Each row below holds a small network's activations on one record, seen along a few directions.
After each row come some of the record's fields: Zaz, Lene, Vuro, Kora, Lave.
Not every record has every field; a missing one is left out.
The largest differences between rows may come from other fields.
In the rows, zero is written as 500.
Random noise pushes rows far along 3 fixed directions. That doesn't count. These rows show it; they differ only by the noise:
[373 610 392 631 414 471 353 418 418 447 454 519 547 495 391 465 368 254
 518 482]
[435 677 527 675 196 402 263 313 343 413 329 568 588 615 403 567 354 300
 546 388]
[305 543 257 574 636 543 451 557 500 468 597 453 496 384 376 371 378 203
 508 560]
[253 638 405 480 378 132 475 425 388 537 506 593 374 186 417 591 603 485
 447 510]
[313 582 324 581 508 368 423 380 421 540 492 569 488 280 403 442 483 336
 427 589]

[390 708 589 259 308 228 568 882 505 282 719 381 347 431 520 756 646 563
 665 227]  Zaz=v1 Lene=l4 Vuro=s2 Kora=j2 Lave=f3
[397 433 414 454 603 552 653 631 584 465 567 408 387 615 461 430 389 416
 611 462]  Zaz=v2 Lene=l5 Vuro=s2 Kora=j1 Lave=f1
[362 570 427 444 555 397 581 604 540 452 530 421 361 531 458 469 472 457
 576 398]  Zaz=v2 Lene=l5 Vuro=s1 Kora=j1 Lave=f3
[556 380 390 505 746 834 595 717 643 447 571 310 498 811 498 292 295 346
 666 417]  Lene=l5 Vuro=s2 Lave=f3
[429 471 678 407 240 445 484 887 506 363 649 402 418 746 352 862 464 512
 737 283]  Lene=l4 Vuro=s2 Lave=f1
[562 486 504 502 458 533 583 426 512 536 348 468 417 644 607 397 383 561
 590 383]  Lene=l5 Vuro=s2 Lave=f1
[432 626 417 620 340 386 331 294 349 506 391 615 552 387 452 507 450 364
 469 500]  Zaz=v1 Lene=l1 Vuro=s1 Kora=j2 Lave=f1
[627 487 633 590 341 535 384 292 400 581 292 563 645 598 503 548 483 529
 452 528]  Lene=l5 Vuro=s1 Lave=f1
[516 485 684 462 330 438 483 560 470 490 469 465 498 615 441 716 515 569
 560 420]  Lene=l5 Vuro=s1 Lave=f1
[481 689 567 526 275 234 332 314 328 535 424 634 593 290 500 701 694 596
 347 529]  Zaz=v2 Lene=l2 Vuro=s1 Kora=j1 Lave=f1
[450 459 452 315 606 485 744 787 639 467 674 373 283 469 600 458 510 601
 616 402]  Lene=l4 Vuro=s2 Lave=f1
[502 543 607 534 380 293 481 228 387 608 340 656 512 360 508 580 660 670
 361 568]  Zaz=v2 Lene=l3 Vuro=s2 Kora=j2 Lave=f3
[553 576 738 363 293 276 538 546 485 466 517 533 472 476 559 726 678 694
 500 387]  Zaz=v2 Lene=l4 Vuro=s1 Kora=j1 Lave=f1
[621 469 461 405 721 475 602 412 579 581 544 567 544 193 706 391 708 712
 313 657]  Lene=l3 Vuro=s2 Lave=f3
[453 510 465 511 479 274 589 231 474 657 297 614 350 378 573 389 548 680
 397 564]  Lene=l5 Vuro=s1 Lave=f3
[310 609 434 372 500 338 510 864 526 367 799 391 408 348 396 665 564 421
 586 378]  Zaz=v1 Lene=l5 Vuro=s1 Kora=j2 Lave=f3
[482 549 415 606 544 508 406 237 429 595 376 601 585 364 486 400 505 415
 351 654]  Zaz=v2 Lene=l4 Vuro=s1 Kora=j1 Lave=f1
[459 455 386 625 432 612 460 370 459 520 357 550 467 727 410 389 318 382
 595 463]  Zaz=v1 Lene=l1 Vuro=s2 Kora=j2 Lave=f1
[520 539 445 441 545 396 510 478 512 534 541 556 519 252 581 481 646 602
 402 560]  Lene=l1 Vuro=s1 Lave=f3
[435 647 506 575 190 246 387 237 344 532 300 666 453 412 496 539 495 494
 470 455]  Zaz=v1 Lene=l4 Vuro=s1 Kora=j2 Lave=f1
[435 455 544 411 398 336 641 497 478 580 457 510 326 522 492 576 565 695
 544 440]  Lene=l5 Vuro=s2 Lave=f1
[673 626 624 611 334 420 322 143 388 568 279 646 668 455 600 545 608 636
 316 567]  Lene=l2 Vuro=s1 Lave=f3
[576 633 523 405 570 286 597 316 540 545 449 603 426 256 724 430 681 703
 358 525]  Zaz=v2 Lene=l4 Vuro=s1 Kora=j1 Lave=f3
[447 511 386 450 572 535 532 645 552 463 610 455 425 489 495 463 532 499
 528 488]  Zaz=v1 Lene=l2 Vuro=s2 Kora=j2 Lave=f3
[582 475 692 544 313 356 377 286 354 608 385 679 606 417 498 697 639 652
 373 579]  Zaz=v2 Lene=l3 Vuro=s2 Kora=j2 Lave=f2
[544 441 524 460 576 557 537 583 519 513 541 437 551 542 503 493 531 503
 526 494]  Lene=l5 Vuro=s2 Lave=f3
[567 661 561 579 362 511 327 397 406 400 436 508 639 550 536 552 466 395
 487 441]  Zaz=v2 Lene=l2 Vuro=s1 Kora=j1 Lave=f1
[448 405 446 363 646 553 668 820 680 448 659 349 312 530 564 430 467 556
 632 404]  Lene=l2 Vuro=s1 Lave=f3
[632 539 625 491 463 675 481 668 562 299 523 365 595 742 574 481 341 352
 638 328]  Zaz=v2 Lene=l3 Vuro=s1 Kora=j2 Lave=f1
[516 468 570 653 370 731 245 612 419 399 502 432 713 721 323 613 300 215
 581 485]  Lene=l3 Vuro=s1 Lave=f1
[579 481 596 429 523 567 535 590 525 456 514 446 548 553 560 546 544 546
 523 466]  Zaz=v2 Lene=l3 Vuro=s2 Kora=j2 Lave=f1
[599 667 691 404 214 200 485 396 418 450 395 589 443 437 642 695 648 755
 510 349]  Lene=l5 Vuro=s1 Lave=f3
[389 584 471 236 662 368 742 877 654 369 750 343 210 433 595 543 588 599
 641 324]  Zaz=v2 Lene=l4 Vuro=s2 Kora=j1 Lave=f3
[572 588 707 537 249 300 376 241 368 563 317 648 604 490 508 690 644 654
 404 469]  Zaz=v2 Lene=l1 Vuro=s1 Kora=j1 Lave=f1
[388 380 480 408 531 476 555 750 564 511 686 459 421 401 402 637 545 529
 539 540]  Lene=l1 Vuro=s1 Lave=f1
[504 544 365 393 616 558 692 678 606 413 581 358 352 510 644 331 425 499
 618 393]  Lene=l2 Vuro=s2 Lave=f1
[386 625 477 362 393  80 702 435 500 559 430 556 200 280 628 500 617 769
 498 388]  Lene=l5 Vuro=s1 Lave=f3
[661 619 580 587 381 631 421 410 528 357 354 435 573 740 643 377 344 462
 574 323]  Lene=l2 Vuro=s1 Lave=f3
[551 474 383 519 556 582 616 402 543 556 407 488 415 507 642 258 411 542
 511 500]  Lene=l2 Vuro=s2 Lave=f1
[526 540 668 503 355 380 422 466 409 481 507 562 584 428 475 693 591 535
 454 499]  Zaz=v2 Lene=l3 Vuro=s1 Kora=j2 Lave=f1
[587 525 454 692 410 642 347 228 411 536 247 551 610 659 505 355 291 380
 490 513]  Lene=l5 Vuro=s1 Lave=f1
[491 415 498 547 480 662 407 673 517 486 590 431 549 630 424 542 398 400
 563 488]  Lene=l2 Vuro=s1 Lave=f2

Here are new rows. What are their fields?
[537 548 459 353 641 396 674 512 533 525 539 472 423 211 696 423 630 644
 447 521]  Lene=l3 Vuro=s2 Lave=f1
[518 509 487 649 320 438 403 205 366 621 280 636 513 521 473 474 413 516
 451 547]  Lene=l5 Vuro=s1 Lave=f1
[415 461 417 338 679 409 714 696 609 517 592 391 283 418 577 401 526 561
 596 418]  Lene=l5 Vuro=s1 Lave=f3
[421 535 361 575 597 453 503 349 467 545 448 519 471 345 497 342 428 414
 459 547]  Lene=l5 Vuro=s1 Lave=f3
[406 634 528 475 324 388 496 607 483 359 511 431 430 602 468 582 447 434
 615 328]  Zaz=v2 Lene=l2 Vuro=s1 Kora=j1 Lave=f1
[282 531 414 602 355 365 379 460 379 517 475 562 454 515 243 597 452 369
 538 497]  Zaz=v1 Lene=l5 Vuro=s1 Kora=j2 Lave=f3
[408 483 525 515 388 258 486 296 407 649 412 644 465 322 452 562 656 619
 359 615]  Zaz=v2 Lene=l2 Vuro=s1 Kora=j1 Lave=f1
[601 353 562 485 471 557 593 438 511 604 416 528 487 670 529 473 498 630
 540 486]  Lene=l5 Vuro=s2 Lave=f1
[491 614 554 564 260 426 393 462 455 387 385 521 463 722 474 554 355 421
 629 311]  Zaz=v1 Lene=l5 Vuro=s1 Kora=j2 Lave=f3
[563 547 587 416 530 456 580 573 547 424 566 468 501 421 609 521 541 535
 499 448]  Zaz=v2 Lene=l3 Vuro=s1 Kora=j2 Lave=f1
[407 501 384 440 616 532 625 668 594 437 558 375 373 629 485 389 377 399
 631 382]  Zaz=v2 Lene=l5 Vuro=s1 Kora=j1 Lave=f1
[416 488 450 522 461 245 516 157 429 711 380 754 404 208 497 504 708 715
 290 694]  Zaz=v1 Lene=l4 Vuro=s2 Kora=j2 Lave=f3
[449 413 259 483 687 544 639 466 546 635 482 506 385 427 545 276 468 527
 492 566]  Lene=l5 Vuro=s2 Lave=f1
[404 496 605 419 269 225 494 583 418 555 508 541 406 429 432 768 610 664
 545 412]  Lene=l5 Vuro=s1 Lave=f1
[513 390 566 502 513 612 518 593 567 486 504 441 491 719 418 557 440 512
 570 488]  Lene=l5 Vuro=s1 Lave=f3
[340 415 460 408 441 290 663 536 518 585 451 514 232 462 477 502 535 690
 568 454]  Lene=l5 Vuro=s2 Lave=f3
[538 345 523 494 634 484 493 383 458 728 556 605 636 215 435 578 711 608
 257 809]  Lene=l5 Vuro=s1 Lave=f1
[548 571 574 632 267 374 382 216 410 533 276 619 531 531 543 487 425 559
 455 455]  Lene=l5 Vuro=s1 Lave=f3
[543 426 517 494 706 640 505 608 573 490 636 461 619 376 490 465 542 433
 400 641]  Zaz=v2 Lene=l3 Vuro=s1 Kora=j2 Lave=f3
[409 543 487 310 476 374 658 860 583 374 680 348 327 431 567 559 488 506
 680 302]  Lene=l1 Vuro=s1 Lave=f1
[582 583 496 541 458 485 422 404 463 496 449 515 586 429 616 465 496 470
 475 455]  Lene=l2 Vuro=s1 Lave=f1
